These are the activations of a small neural network, seen along a few directions. Each row is one input.
In each table, some parts of the input vary, and every possible input appears once, in random order.
A made-up example of a description, with smaller parts first: values(3) and (point or ring(9) or (line(4) and ring(8))).
Shared parts are said once, and a part with two or three values counts as separate values.
In the rows, zero is written as 128.

Other details of the inputs shift rows strongly along three fixed directions, in all tables alike. That doesn't count.

A family of inputs:
r1: [120  67 117 102 169 144 183 138 168 145 120]
r2: [ 89 128 162 163  82 134 145 117 142 115 135]
r3: [ 89 126 170 175  92 122 161 109 133 110 113]
r4: [127 199 139 173  78  86  57 124  78 126 131]
r5: [144 108 114  97 147 143 153 121 163 137 127]
r6: [162  92 110  76 146 182 135 130 103 115 152]
r7: [ 91  94 156 174 108 125 201 118 160 118 103]
r8: [146 139  89 144 148  92 106 144 128 149 111]
r9: [139 122 156 103 146 159 122  96 127 122 145]
r10: [136 178 133 127 128 113  88 153  82 137 139]
r11: [105 125 149 131  93 137 139 116 144 119 131]
r12: [113 126 186 155  93 167 135  92  72 104 144]
r13: [108 139 184 142 119 144 146 117 101 130 140]
r14: [102 167 165 189  70 120 124 125 114  98 145]
r15: [158 120 124  76 158 165 127 121 149 120 157]
r16: [118 120 164 106 121 158 112  97 125 114 148]
r17: [158 174 118 123 136 109  81 127  97 145 132]
r18: [139 154  83 125 128  88  89 151 121 125 113]
r19: [131 132  96 132 148  99 109 157 121 158 115]
r20: [141 136  84 147 139  87  98 142 133 144 103]
r21: [144 142  93  95 138 114  66 141 118 124 136]
r22: [137 101 134  61 151 160 117 105 138 126 140]
r23: [116 157 119 169 122  95 113 165 106 135 118]
r24: [111 118 133 115 109 139 148 131 154 108 131]
r25: [117 106 142 125 134 141 143 109 147 121 125]
r26: [145 139 132 113 155 125 112 115 115 133 121]
r27: [167 164  95 106 154 105  83 146 106 135 128]
r28: [155 119  80  93 163 119 130 145 158 128 108]
r29: [141  99 126 103 168 144 148 118 148 135 128]
r30: [109  94 130 161 126 135 213 144 179 120 121]
r31: [102  60  26 211 106  56 184 184 145 160  48]
r32: [146 120 135  67 161 162 136 130 129 153 153]
r33: [116 156 180 144  88 156 117  98 119 115 162]
Description of these inputs: values(3) and (point or (values(2) and line(5))).
Question: The inputs of r25 and r14 match in every part but the values(3) part. If r7 is changed in the same way as r25 into r14, which row does it become?
Answer: r28
Question: Change only the values(3) part in r17. List by row number the other rows that result.
Answer: r26, r27
Question: Change only the values(2) part in r19. List by row number the other rows that result.
Answer: r32
Question: Start at r19 and move only the line(5) part, one step at a time. The first step leads to r8. Which rows follow, in order?
Answer: r20, r33, r2

A family of inputs:
r34: [131 155 166 140 141 128  59  82 114 161 147]
r35: [139 132 148  95 170 154 140 138 125 132 144]
r36: [162 150  94  94 141 138  51 116 100 117 138]
r37: [101 112 105 151 143  90 139 151 115 141 100]
r38: [124 104 123 158 113 137 178 122 158 104 124]
r39: [133 118 182 110 140 194 174 123 134 121 167]
r40: [115 101  82 110 147  95 134 175 175 145 114]
r41: [151 113 133 101 146 179 171 112 154 113 158]
r42: [136 147  94 137 137  87  99 132 138 113 110]
r43: [114 110 133 150 101 147 177 125 142 113 146]
r44: [131  58 101  58 162 152 153 123 175 137 105]
r45: [109 134 143 156  94 142 143 148 125 124 150]
r46: [118  67  77 122 152 101 138 148 168 126  73]
r47: [ 98 120 134 143 105 120 193 126 181 121 117]
r48: [107 107 107 126 123 114 156 124 171 115 126]
r49: [152 131  93  90 129 132  77 124 116 134 125]
r50: [128 114 162 109 132 178 146 113 106 127 158]
r51: [103  77 107 146 124 136 163 129 157 114  98]
r52: [129 165 144 176 105 121 117 153 110 122 140]
r53: [159  74  79  77 164 134 148 128 152 147 103]
r54: [150 108  57 132 130  82 118 151 142 144  87]
r55: [114  82 167  98 121 195 157 101 134 116 157]
r56: [126 161 117 152 128  97 117 133 138 111 121]
r57: [157 177 181 135 153 155  73  79 118 142 168]
r58: [109 124 105 151 132  87 158 152 130 148  84]
r59: [124 138 129 143  92 130  90 128 107 116 140]
r60: [119 122 105 147 128 109 153 164 126 154 104]
r61: [155 164 149 126 127 157 109 121 107 116 162]
r62: [163 152  92  95 140 128  98 136 111 147 136]
r63: [119  94 119  86 151 146 111 117 125 129 126]
r64: [121 128 181 110 128 173 176 112 174 105 162]
r65: [ 75 129 120 240  92  64 184 125 170 170  70]
r66: [170 111  70  79 183 118  82 138 101 153 120]
r67: [110 178 149 163  88  94 113 134 123 127 123]
r68: [115 124 171  86 124 181 166  95 168 105 175]
r69: [140 127  87 158 138  93 110 134 108 122  97]
r70: [131 154 130 183 120 104 122 146  96 125 116]
r71: [167 151  91  93 140 130  97 124 109 142 137]
r72: [ 97 119 142 147 126 129 187 154 185 120 129]
r73: [127 159 114 139 107  88 103 122 128 123 114]
r74: [100 132 151 143  87 122 128 122 151 115 121]
r75: [124 161 142 177 127  92 116 144  97 122 112]
r76: [118 105 155 156 103 135 147 113 107 117 133]
r77: [164 111  77  63 185 111 111 136 127 156 102]
r78: [124 161 129 166  92 119 104 140  97 121 144]
r79: [145 159 137  83 154 133  96 135  94 150 139]
r80: [125 168 138 166  88 113 112 152 104 139 132]
r81: [157 151 135 105 132 144 108 109  85 138 139]
r82: [118 135 136 151  90 121  98 123  98 126 111]
r83: [155  90  82  73 181 110  97 130 121 145 110]
r84: [122 156 155 159  96  98 107 111  87 124 110]
r85: [137 143 151 103 136 163  96 129  81 136 161]
r86: [127 152 161 168 113 109 111 110  94 103 121]
r87: [148 159 155 112 121 152 112 114  86 137 146]
r88: [107 106 190  89 143 189 163 116 126 128 167]
r89: [103 115 182 176 114 136 196 118 140 104 121]
r90: [ 94  95 161 156 123 126 180 119 125 122 122]
r91: [126 107  77 110 137  87  87 154 154 134 105]
r92: [134  87 111  60 162 143 170 151 198 148 133]
r93: [152 143 176 107 141 187 130  93  97 110 168]
r94: [111 169 120 148 109  89  88 142 119 123 133]
r95: [107 119 126 135 116 123 128 126 162 105 117]
r96: [138 149 130 150  94 122 100 119  98 113 146]
Question: The inputs of r63 and r44 match in every part but one. If r45 is changed in the same way as r63 into r44, which row does it become?
Answer: r80
Question: Describe the family of inputs behind these rows.
Answer: values(3) and (point or (line(4) and line(5)))
Question: Change only the values(3) part in r67. List by row number the other rows that result.
Answer: r64, r94
